Each row below holds a small network's activations on one input, seen along a few directions.
Each table varies a few parts of the input and shows all the possible inputs, shuffled.
Descriptions start from the smaller parts, as in this example, which fits no table here: one of 2 separate values, together with either a single point or one of 9 places along a line or (one of 6 places along a line, together with one of 8 places around a ring).
Shared parts are said once, and a part with two or three values counts as separate values.

Other details of the inputs shift rows strongly along two fixed directions, in all tables alike. That doesn't count.
To show where, the next rows are all for the same input, with only those details redrawn:
[ -2   6  -9  -8  -3  29 -19   4  14  -1  11   0  -8]
[ 23   1  18   3 -14 -20   0 -20   2  28  -7  26  -1]
[  8   5   2  -8  -8  10 -11  -9  12  14   3  13  -5]
[ 28 -14  26  46 -16 -42  12  11 -34  16  -4   9   9]
[ 13   4   4  -9 -10   2  -9 -18  13  19   0  20  -5]
[-16  11 -23 -20   1  54 -28  12  23 -12  18 -10 -12]
[  4  -7   2  30  -5   5  -6  28 -18  -9  11 -13   1]
[ 14   5   7 -12 -12   1  -8 -22  16  23  -2  22  -6]

A family of inputs:
r1: [-12  -2   7   3   5 -12  10  12  -5  -9   7  -2   5]
r2: [ -2  -1  -4  -9  11  28   9   1   7 -22   7  -3 -12]
r3: [  4 -17   1  22   8   7  21  23 -17 -27   6 -14  -9]
r4: [  6  -9  -6 -12  11  16 -15   7   3  12  10 -10  -7]
r5: [ 11  -2  17   3   3  -8  22 -17  -8   0   1  10  -5]
r6: [ -4 -16  11  31   1 -26  18  13 -21 -13   0  -3  10]
r7: [ -6   5  -1 -29   1  -4   7 -30  26   9  -9  30  -7]
r8: [ -5   1   9 -10 -19 -33  -1  -5  -5  31  -8  24  20]
r9: [-13   2  -8 -10  -5  29 -12  20   2  -7  15 -15   8]
r10: [ -5   3 -10   3  -2  30 -18  17   5  -9  14 -10  -6]
r11: [-14   8 -12   9 -10   1 -11  21 -16  -9   4 -24  16]
r12: [-12   8   5 -25   0  -5   8 -28  20  10  -3  22  -6]
r13: [  0 -13  13  13   9   3  16  21 -27 -26  14 -20   3]
r14: [-24   3 -18   0  -5  17 -24  23   6  -5  10  -4   1]
r15: [-18   3  -3 -13   7  13   0  -1  28  13 -24   3  13]
r16: [  4 -13  12  23  -6 -40  -3   7 -20  23 -10  10   2]
r17: [  2  12 -12 -12   1   0 -20 -18   9  14  -9   1  -9]
r18: [ -7  -7  16  -8  -2 -23  12  -6  -7   2   0  10   6]
r19: [ -4  17 -11 -22   9   7  -1 -13  14 -14   4  -6  -2]
r20: [ -2   5   3 -14  14  22   7   4   7 -17  14  -7  -6]
r21: [ 18   5  -1 -13  -6 -27  18 -38  10   9 -20  23  -9]
r22: [ 13  -2   4  22  -1 -29  21  -3 -21 -13 -12  -1   1]
r23: [ -2   7 -15  -5   6  10   2 -13   6 -21   0  -8   0]
r24: [ 10   9   7   3   1 -20  11 -21  10  22 -39   4  20]
r25: [  3   1  -3 -14   4  20 -16  -7  12  11   3   2 -15]
r26: [ 12  -4  18   8   5  -2  17  -3   7  15 -27   0  14]
r27: [ -3  -2   0  34   2 -16  15  16 -33 -29   3 -27   4]
r28: [-13   5 -12 -13   8  14  -3   3  -4 -29   9 -23   0]
r29: [ -1  -6  -1   6  12  24   9   6  -3 -27  13 -13  -3]
r30: [ -8  -2  -5 -24  -1  -3  10 -18  25   5  -7  21 -12]
r31: [  8   3 -13  -8   7  -9 -17  -5  -3  17  -2  -9   1]
r32: [ -1   3 -10  33  -8  -9 -12  25 -23 -11   3 -21   6]
r33: [ -6 -14  -5   3   6 -14 -13  20 -12  16   3  -6   3]
Question: The inputs of r20 and r19 match in every part but one. If r10 is changed in the same way as r20 into r19, which row does it become?
Answer: r32
Question: What do these inputs look like to the network?
Answer: one of 3 separate values, together with either a single point or one of 4 places along a line or one of 6 places along a line
Question: Which other rows does r2 become when the choice among 3 separate values takes its other values? List them by row number.
Answer: r7, r22

A family of inputs:
r34: [ 15   0   4   8  -5 -16   0  -8  -7  13  -7   5   1]
r35: [ -2   5 -12  -7   3  22 -13   4  10  -4   4  -8  -4]
r36: [-16   6 -11 -23   1  17 -13  -2  17   2   7   3  -3]
r37: [ -6   2  -9  -9  -1  20 -15   7   7  -1  13  -3  -6]
r38: [-13  10 -17 -23   3  18 -13  -7  18  -1  -1  -3  -2]
r39: [-17  -6  -8  13   5  13  -2  29  -8 -17   6 -22   6]
r40: [ -5   5 -10 -20   0  24 -16  -3  17   3   8   4  -8]
r41: [ 12  -7  10  16  -3 -13   5   5 -11   9  -4   2   4]
r42: [ 10  -4  14   8  -8 -26   5  -6  -8  17  -3  16   3]
r43: [ 14  -5  17   2   5 -24  31 -24  -6  -6  -8  15  -2]
r44: [ -3   6  -3 -18  -2  12 -12  -8  13   8   6   8  -5]
r45: [ -3   9  -8 -16   1  13  -8 -10  17   4  -3   4  -3]
r46: [  9  -5  13   8  -7 -25   6  -7  -7  15  -6  16   3]
r47: [  9   0   9   5  -5 -26   8  -9  -5  14 -13   9   8]
r48: [-11  -9 -11  44   5  11  -6  52 -34 -34  13 -45   6]
r49: [ 12  -4  14   7  -8 -23   5  -9  -8  17  -6  15   3]
r50: [ 14  -3  15   8  -5 -21   8 -10  -5  17 -10  13   5]
r51: [ -4   9 -10 -16   1  10 -10 -12  16   5  -3   3  -4]
r52: [ -5  -3   0   1  13  10  20   4  -5 -32   6 -14  -7]
r53: [ 10  -2  12   2   2 -16  30 -18  -5 -14  -6   8  -1]
r54: [-11   2  -8  -8   4  21  -7   6  12  -5   3  -5  -3]
r55: [  0  10  -7 -17   1  15 -10 -12  16   5  -2   3  -3]
r56: [ -8 -15   4  36  -2 -16   6  39 -33 -15   6 -21  11]
Question: What do these inputs look like to the network?
Answer: either one of 3 separate values or (one of 4 places along a line, together with one of 5 places along a line)
Question: Start at r44 and move only the place on the line of 5, one step at a time. The first step leads to r49. Which rows follow, in order?
Answer: r50, r55, r48

A family of inputs:
r57: [  9   1  -1  22  -2   2   0  12 -15  -9   2 -16   3]
r58: [-17  21 -22 -43   0  36 -24 -20  32  -2  11   5 -11]
r59: [-26   7 -20 -20   9  37 -22  15  21  -4   6 -16   1]
r60: [ -7  -9   8  13   5  -6  19  14 -13 -15  -2  -9   7]
r61: [  7  -2   8  24  -6 -31  12   4 -19   2 -13  -5  15]
r62: [ -6   7  -5 -28  -6  10 -10 -18  23  13   4  22  -9]
r63: [  6  -8   5  24  -2   2   1  17 -11  -6   2  -7  -1]
r64: [-25   4 -19  -8   6  33 -12  21  14 -19   4 -13   0]
r65: [  7 -10  11  18   5   2  14  13 -14 -15   6  -9  -1]
r66: [ 11 -12  14  19  -9 -32   0  12 -23  16   1   7   7]
r67: [  4   7  -1 -20   0 -10  -2 -26  10   9  -2  15  -8]
r68: [ -4  -4  -4  16   7 -13  10  10 -16 -12  -7 -15   7]
r69: [ 24   5  14 -22  -7 -14  -5 -38  18  44 -15  34  -1]
r70: [ 31   3  15  -4  -4 -31  14 -39   1  26 -19  25  -4]
r71: [-15  -8  -1   8   6  14   5  24 -10 -27  22 -16  -4]
Question: What do these inputs look like to the network?
Answer: one of 3 separate values, together with either a single point or one of 4 places along a line
Question: The inputs of r64 and r63 match in every part but the choice among 3 separate values. If r68 is changed in the same way as r64 into r63, which row does it become?
Answer: r70
Question: Which other rows does r57 become when the choice among 3 separate values takes its other values? List them by row number.
Answer: r58, r61
Question: Which other rows does r66 become when the choice among 3 separate values takes its other values? List them by row number.
Answer: r59, r69
